Here are a small network's activations along a few directions, averaged over the inputs that share one value of a field.
Related values have similar rows: they may be neighbours, one step apart, or belong to one group.
(in the rows, 500 means zero)
Strong random noise was added to every row along 2 fixed directions; ignore it. To show where, here is one row again and again, with new noise each time:
[530 607 605 482 612 549 733 443 640 453 507 683 483 520 333]
[641 425 419 674 120 497 343 646 392 641 465 188 641 699 373]
[548 593 525 536 431 539 637 517 533 512 525 537 515 573 333]
[604 456 595 557 516 519 552 485 625 512 424 504 572 583 374]


Bogub, 16 values:
w3: [585 381 546 503 836 349 433 378 485 548 466 647 600 518 622]
w7: [522 541 585 461 568 513 478 521 530 362 436 544 648 588 486]
w13: [406 315 403 564 364 391 485 582 334 432 689 204 543 565 456]
w6: [365 574 337 456 497 443 510 410 394 552 653 599 580 703 568]
w8: [372 698 487 433 548 393 819 281 411 363 720 758 427 516 481]
w16: [602 256 676 591 554 689 274 589 679 510 327 542 567 445 531]
w11: [550 418 505 626 370 588 402 612 466 604 467 385 661 600 402]
w1: [603 213 614 520 856 407 242 355 608 597 220 398 579 404 781]
w9: [428 784 601 478 486 629 760 582 567 415 492 783 381 431 386]
w5: [323 567 461 415 448 369 616 467 540 417 611 582 517 372 402]
w10: [507 506 529 494 690 654 317 449 587 539 460 475 391 321 667]
w15: [711 229 538 596 237 571 224 672 595 577 399 182 535 467 666]
w4: [389 842 282 319 188 679 691 504 232 405 683 514 203 280 452]
w2: [308 712 531 383 541 399 622 526 568 414 603 678 482 438 405]
w12: [324 662 357 341 543 557 609 556 237 543 674 572 165 340 560]
w14: [595 392 450 466 784 302 494 344 645 514 258 487 400 542 677]
Bogub is arranged as a ring.
Going along Bogub from w1 by way of its neighbour w14, in what order are w6, w16, w5, w15, w12 met?
> w6, w5, w16, w15, w12
What is the length, in steps, of the shortest route from w2 to w10?
> 7
List every value one step from w11, in the order listed.
> w7, w9

Vites, 16 values:
d10: [587 639 420 652 476 694 675 499 496 596 554 568 514 591 462]
d12: [500 407 588 485 673 362 606 368 587 439 564 640 591 603 491]
d5: [416 671 571 422 560 552 707 517 595 342 551 656 379 214 483]
d7: [408 519 560 492 418 477 663 390 593 453 558 588 635 609 411]
d14: [512 382 508 537 184 450 322 631 510 530 544 309 714 574 394]
d8: [474 747 573 429 667 641 735 504 649 443 596 694 229 232 375]
d2: [483 430 373 509 516 351 395 459 311 506 609 394 522 579 587]
d9: [482 509 483 426 495 330 571 433 397 473 548 562 562 633 586]
d13: [443 409 567 341 977 401 646 216 690 421 350 625 415 362 603]
d16: [501 501 754 495 624 528 500 454 695 353 403 664 561 455 304]
d4: [551 534 526 503 716 619 376 562 555 461 368 602 406 420 639]
d1: [596 342 501 569 520 524 248 590 471 728 386 288 528 665 692]
d6: [384 451 488 411 399 526 617 521 464 359 502 498 337 346 539]
d3: [705 398 598 581 573 589 460 478 694 521 323 583 550 469 328]
d15: [355 502 382 409 504 465 453 480 516 502 507 428 457 393 680]
d11: [553 546 544 489 632 526 444 521 352 586 483 587 481 602 453]
Vites is arranged as a ring.
Going along Vites from d2 by way of its neighbour d13, in what order are d16, d4, d1, d15, d11 met?
> d15, d4, d1, d11, d16
List every value one step from d7, in the order listed.
> d12, d14
List every value one step from d5, in the order listed.
> d8, d6
